A small network was shown many inputs. Here are its activations along a few directions, one row for each input.
Each table varies a few parts of the input and shows all the possible inputs, shuffled.
Descriptions start from the smaller parts, as in this example, which fits no table here: ring(5) and (point or ring(9) or (values(3) and line(4))).
Shared parts are said once, and a part with two or three values counts as separate values.
In the rows, 128 means zero.

Table:
r1: [181  93 139 123  79  70 112 163 183 184 168 147  95  72]
r2: [113 132  72  96 157 160 145  66 132 109  42 152 186 114]
r3: [123 173 155 205 128 127 176 130 146 148 174 124 128 110]
r4: [ 78 113 163  87 157 174  79 154  19  40 115  71  97 229]
r5: [163 150 115 170 104 113 165 113 211 173 154 164 150  68]
r6: [189  72  82  74  94  76  97 130 204 194 110 157 124  77]
r7: [ 85 186 155 182 154 161 162 126  83  97 156 119 136 167]
r8: [ 57 170 141 144 185 209 132 117  49  35  91  96 149 228]
r9: [167 129  66 122 121 121 149  80 229 183  94 172 182  71]
r10: [142 116 178 158 102  86 119 177 117 157 191 105  77 111]
r11: [105 128 183 135 128 121 107 167  54 103 177  97  85 167]
r12: [134  75  86  40 129 117  92 114 109 114  65 131 127 121]
- Describe the family of inputs behind these rows. => values(2) and ring(6)
- Changing only the values(2) part turns r9 into r6. The same change can be made to r7. Which row results? => r11
- Which other rows does r4 become when the values(2) part takes its other values? List them by row number. => r8
- Which other rows does r3 become when the values(2) part takes its other values? List them by row number. => r10

Table:
r13: [121 132 126 127 135 139 128 124 121 117 121 126 133 138]
r14: [120 136 143 140 131 133 129 137 114 119 141 119 120 142]
r15: [121 128 138 129 130 131 123 136 112 119 135 120 120 141]
r16: [120 129 117 119 137 138 129 116 121 118 108 129 138 133]
r17: [119 136 146 143 130 132 129 140 112 119 145 117 117 142]
r18: [121 130 146 135 128 128 123 142 109 119 143 116 114 142]
r19: [123 124 121 116 134 136 123 123 120 118 113 127 133 137]
r20: [123 123 116 113 135 137 123 120 123 118 107 128 136 136]
r21: [121 131 122 124 136 140 128 120 124 117 115 128 137 137]
r22: [120 133 131 130 134 137 128 127 119 118 126 124 130 139]
r23: [120 130 122 122 136 137 129 120 119 118 114 127 135 134]
r24: [122 125 126 119 133 135 123 126 118 118 119 125 129 138]
r25: [190 101  95 120  89  77 134 120 225 205 133 167 136  43]
r26: [119 133 139 134 132 132 129 133 111 119 135 120 122 138]
r27: [119 134 143 137 131 131 129 136 109 119 139 119 119 138]
r28: [121 129 142 132 129 129 123 139 110 119 139 118 117 142]
r29: [187 108  95 126  90  77 140 119 224 205 135 171 138  43]
r30: [120 135 139 137 132 135 129 134 115 118 136 121 123 141]
r31: [120 134 135 133 133 136 129 130 117 118 132 123 127 140]
r32: [122 127 134 125 131 132 123 133 113 118 130 121 123 140]
r33: [119 133 135 131 133 133 129 129 112 118 130 122 126 137]
r34: [120 131 126 125 135 136 129 123 116 118 120 126 132 135]
r35: [188 109  93 128  91  80 139 117 229 208 136 169 140  46]
r36: [118 135 147 141 130 129 129 139 107 120 144 117 116 139]
r37: [119 132 131 128 134 134 129 126 114 118 125 124 129 136]
r38: [122 126 130 122 132 133 123 129 115 118 125 123 126 139]
r39: [121 130 117 121 137 141 129 117 126 118 109 129 140 136]
- Describe the family of inputs behind these rows. => values(3) and (point or line(8))
- Changing only the values(3) part turns r33 into r32. The same change can be made to r23. Which row results? => r19
- List by row number the other rows that have the values(3) part in common with r13. => r14, r17, r21, r22, r30, r31, r35, r39

Table:
r40: [122 127 127 122 133 133 125 127 117 119 121 124 128 136]
r41: [124 133 140 139 128 128 130 136 120 125 141 122 121 133]
r42: [122 133 135 135 130 131 130 131 119 123 133 124 125 133]
r43: [121 126 122 118 135 137 124 123 119 117 114 126 133 138]
r44: [126 134 145 144 125 126 129 141 122 128 149 121 117 134]
r45: [121 126 118 114 137 141 123 119 121 114 108 127 137 140]
r46: [121 133 130 131 133 134 130 126 119 121 126 125 130 134]
r47: [192 104  89 122  89  76 138 115 233 210 131 173 141  39]
r48: [120 132 125 126 135 137 130 122 120 118 119 127 134 136]
r49: [125 128 138 130 127 127 125 136 117 124 136 122 120 134]
r50: [119 132 120 122 137 141 129 118 121 116 113 129 139 138]
r51: [123 127 132 126 130 130 125 131 117 122 129 123 124 134]
r52: [127 128 143 134 124 124 124 141 118 126 145 121 115 134]
- Describe the family of inputs behind these rows. => point or (values(2) and line(6))
- Which other rows does r41 become when the values(2) part takes its other values? List them by row number. => r49
